These are the activations of a small neural network, seen along a few directions. Each row is one input.
In each table, some parts of the input vary, and every possible input appears once, in random order.
Descriptions start from the smaller parts, as in this example, which fits no table here: ring(5) and (point or line(9) or (values(3) and line(6))).
Shared parts are said once, and a part with two or three values counts as separate values.

Other details of the inputs vary at random and push rows far along three fixed directions, the same in every table; ignore that.

Table:
r1: [ 30  22 -43  22  16  17 -29 -44 -25  32   5  21 -16]
r2: [ -4   3  65  27  21  24  28 -40  -2 -35  16  13 -38]
r3: [ 26  32 -57  15  36  -2 -25 -30 -11  22 -13   6   6]
r4: [-40  26  -4  -3  26   4  -4   1   0  -6  -6  15  32]
r5: [-67  -2 -38 -26 -15  -5  -2  20 -15 -19 -13  -2  12]
r6: [ 15   9 -37   6  46  17 -51 -11 -23   5  13   9  14]
r7: [-71  -4 -13 -30   1   7 -17  28 -10 -34   9   0  29]
r8: [ 30 -26   7 -11 -20 -19   0  26  18  19   3 -17  11]
r9: [-62  20 -25 -30 -23   1  -7  30   2  -8  -7   2  25]
r10: [ 53 -57  11   1  -5 -40  20  14  11   6  -6 -32  -3]
r11: [ 23 -48  21  -9  12 -21  -5  28   7 -11  15 -18  14]
r12: [-46  14 -25  -4   6   3   5  -9 -11 -17 -19   0  -5]
r13: [-21  24  48  16 -18  22  37 -29  12 -11   2  12 -35]
r14: [-29   8  44   4 -34   9  31 -23  -1  -5   7  15 -34]
r15: [-58  28 -25 -24  -4 -18   8  19  11 -14 -23  -6  26]
r16: [ 43 -50   2   3  -9 -22   6   4  -1  14   1 -17 -13]
r17: [ 16 -45  26 -15  -8 -29  -3  35  11  14  11  -9  36]
r18: [ 31 -32   4 -19 -27 -14  -4  37   9   9   9 -16  12]
r19: [ 22 -34  12 -15 -25 -35   6  25  14  18   0 -17   7]
r20: [-16  22  43   9 -13  17  40 -13  15 -25  -2   1 -23]
r21: [ 56 -27  14  11  -2  -5   2  15   6   3   3 -17 -12]
r22: [ 36  27 -48  22  32   8 -28 -42 -17  31  -6  14  -8]
r23: [ 59 -32  16   9   0 -13   9  22  15   0  -1 -28  -3]
r24: [ -3  25  52  27 -12  19  38 -53   3  -3   3  21 -51]
r25: [ 22 -46  21 -12 -12 -26  -8  34   4  20  18  -6  35]
r26: [ 27  33 -42   5  24  16 -31  -5  -5  16  -5   5   9]
r27: [ 30  22 -46  18  23  10 -29 -38 -20  31  -2  14  -8]
r28: [ -3   9  48  26 -20  41  24 -28 -10 -18  13  17 -55]
r29: [-26   3  61  14  -2  12  27 -20   5 -11   8  22  -9]
r30: [-61  12 -26 -26 -13   9  -6  38   0 -32 -14  -7  19]
r31: [-56  28 -25 -24  -4  -9   4  28  20 -17 -21  -8  32]
r32: [ 45  33 -39  14  24  26 -37 -21 -14  27   3  13  -3]
Each input here is: line(4) and (values(2) or line(6)).
Changing only the line(4) part turns r13 into r31. The same change can be made to r12. Which row results?
Answer: r10
List by row number the other rows that have the line(4) part in common with r16.
Answer: r6, r8, r17, r19, r27, r30, r32
A walk changes only the line(4) part. It starts at r2 and steps to r11. List the rest of the walk in order.
Answer: r6, r7

Table:
r33: [-38   6  18  -4 -20  11  16  -1  -2 -19   0   5 -15]
r34: [-40  19 -12  -7  -6   9  -4  -4  -9 -11  -4   9  -3]
r35: [  4 -38  30 -15 -11 -13   6  30  13  -9  12 -14  13]
r36: [ 27  -6 -40 -13  12 -20 -36  28   0  26   0  -9  34]
r37: [ -1 -11  22  -4 -14 -13  13   9   8   2   3  -1   2]
r38: [-10  24  -7  16   3  21   2 -33 -14   6  -4  17 -23]
r39: [ 14 -27   5  -7 -10 -20   8  20   8  -7  -3 -19  -1]
r40: [  2  26 -51  -7  20   8 -37   3 -11  15  -3   6  23]
r41: [ 16 -13 -14  -5  -3 -15  -1   9   6  12  -5 -12   7]
r42: [  2 -42  21 -16  -4 -28   8  29  10  -9   5 -15  25]
r43: [-11   9 -25 -13   5  -3 -10  18   1  -6  -9  -5  21]
r44: [-33  12   0  -6  -4   3  12   1   3 -22  -7  -2  -4]
r45: [ 51 -20   4  14   4  -9   1 -11   1  15   2 -10 -20]
r46: [-10 -35  37  -2  -9 -12  20   8   2 -18   6  -6  -4]
r47: [-20  18 -44  -9   8   8 -24  12 -12  -2 -11   2  16]
r48: [-11  -1 -23  -8  -3  -8  -4   9  -1   3 -12  -8   6]
r49: [ 30  24 -41  10  26   8 -32 -21 -15  30   1  14   7]
r50: [ -6  25  -1  12   2  25  -2 -26 -10   0   5  15 -18]
r51: [-24 -24  32 -13 -27 -18  35  17  20 -23  -4 -16  -7]
r52: [ 12  13 -46  -4  15   0 -34   0 -11  19   1   3  16]
r53: [-26 -10   5 -16 -20 -13  13  14   6  -8  -1  -4   7]
r54: [-45  32   0  -1  -3  15  14 -18   0 -13 -11  11  -8]
r55: [ 38  11 -12  18  34  19 -33 -14 -12  21  13  11   3]
r56: [ -3 -22  38  -9 -26 -13  22   9  13  -7   8  -6  -6]
r57: [-24 -11   7 -14 -20  -5  13  22   8 -16  -3  -7   8]
r58: [-42  31 -21 -10   8   8  -2   0  -1 -19 -12   4   9]
r59: [ -6  15 -42  -9   9  -3 -20   4  -4  15 -10   2  22]
r60: [-16  19  38  17  -5  18  31 -36   4 -16  -1  12 -36]
r61: [-46  31   9   0  -7  25  13 -12  -3 -22  -5  15  -8]
r62: [ 85 -33  19  20   0 -17   0  -7   7  40  10  -8 -10]
r63: [ 50 -20  36  26  19   0   3 -21  -2  12  16   6 -12]
r64: [  5 -17 -14 -11 -10 -18   0  16   6  11  -4 -10  14]
r65: [ 18 -28   4 -10 -12 -18   8  26  10  -3   0 -18   9]
r66: [ 39 -25   5  11  19  -8 -10  -7  -5  11  12  -2   4]
r67: [ 23   7  23  17   0  13   3 -17   0  10  10   9 -17]
r68: [ 41   9  50  37   6  18  24 -44   2   2  11  11 -46]
r69: [ 24  27  27  35  10  34   7 -43  -9   7   8  22 -35]
r70: [-22  26 -10   8   5  22   1 -16 -12 -13  -7  10 -15]
r71: [-39   4  17  -4 -20   3  20  -6  -3 -16  -2   8 -14]
r72: [ 30 -30   2 -12  -6 -26   0  39  14   5  -2 -21  22]
r73: [-28  -8   2 -11  -1   5  -6  16  -4 -16   4  -2   7]
r74: [-33   6 -12 -12   8  11 -14  11  -5 -14   4   3  15]
r75: [ 26  17  -2  18  18   7  -5 -22  -1  12  -1   5 -13]
r76: [  0  12 -34  -7  12  -9 -17  12   2  14 -11  -5  22]
Changing only one part turns r57 into r61. The same change can be made to r64. Which row results?
Answer: r59
Changing only one part turns r43 into r72. The same change can be made to r54. Which row results?
Answer: r76
What is each input in this table made of?
Answer: line(4) and (values(2) or ring(9))
List by row number the other rows that have the line(4) part in common with r71.
Answer: r33, r34, r38, r39, r45, r46, r47, r48, r70, r73
A walk changes only the line(4) part. It starts at r73 and steps to r74. List the rest of the walk in order.
Answer: r35, r55
Which other rows does r63 become when the values(2) part takes its other values? List them by row number.
Answer: r55

Table:
r77: [ -7 -34  43  -5 -49 -10  17   5   1  17  22   4 -16]
r78: [ -9  10 -15  12   2  23   1   0 -19 -10 -15  -5 -15]
r79: [ -2 -24   4  -8 -37   0  14 -18  -4  14  10   5 -17]
r80: [ 21  -6 -12  16   3   0  -3   2  -2   0  -3 -15 -25]
r81: [ 14   0  14  -5  -8 -10  22 -16  20  -4   2  -7 -10]
r82: [ 59 -21   2   9  16   6 -29   6  -7   9  19  -5   4]
r83: [-25  29   0   5 -12  29   3  11  -5   1  -6  14  -1]
r84: [ 75 -14   1  13  45  -2 -34 -16  -4  21  21   3   3]
r85: [ 34   7 -10  -1  -8  11   1 -12   0   4  -2  -3  -9]
r86: [ 37 -37 -25 -19 -25 -20   3  46  12  10  -9 -27  27]
r87: [ 15   2 -16  14  25 -15  -3 -12  -3   4 -11  -3  -9]
r88: [-40 -20  50  11 -24  22  22 -26 -18 -19  36  23 -33]
r89: [-27  -7 -68 -31   2 -27  -4  42  15   3 -25 -18  70]
r90: [-51  40 -12 -19   5  -9 -13  14  10  -3 -10   7  18]
r91: [-47  13 -30  -3  -6  11 -11 -22 -31   1  -7  16 -24]
r92: [ 50  -9   2  20  44   0 -19 -18  -2  19  16  11   2]
r93: [ 22  18 -16  -1  11 -11   0 -20  -1  12 -15   6   8]
r94: [  2 -15  73  -1 -23 -20  39   1  22   0   2  -1  -7]
r95: [ -9 -20 -48 -14  15 -35 -17  40  -3   2 -30 -21  51]
r96: [ -2  48 -41  -1  11  18 -40   6  -9  18  -9  12  10]
r97: [ 12   9  -6  11  17   5  -7 -21  -2  -8  -1  -4 -26]
r98: [-26 -55  45 -33 -36 -62  38  55  33 -33 -15 -39  -2]
r99: [-80  43  -7   4  -2   4  13  11   4  -4 -19  16  18]
r100: [ 11  -6  31  10  12  13   0 -10   3 -12  24  -1 -16]
r101: [ 27  14  19  14   3  13  -3 -18   8  14  21   1 -12]
r102: [-50  35  24   7   7  58   1 -24 -24 -40   0  33 -10]
r103: [-24   2   2   2  23  10  -3   2  -9 -11  -4  11  28]
r104: [ 19  -1  -4  -7  -9  -2  12  -9  15  -2   7 -13  -5]
What is each input in this table made of?
Answer: values(4) and (point or line(6))
Changing only the values(4) part turns r81 into r98. The same change can be made to r79. Which row results?
Answer: r91
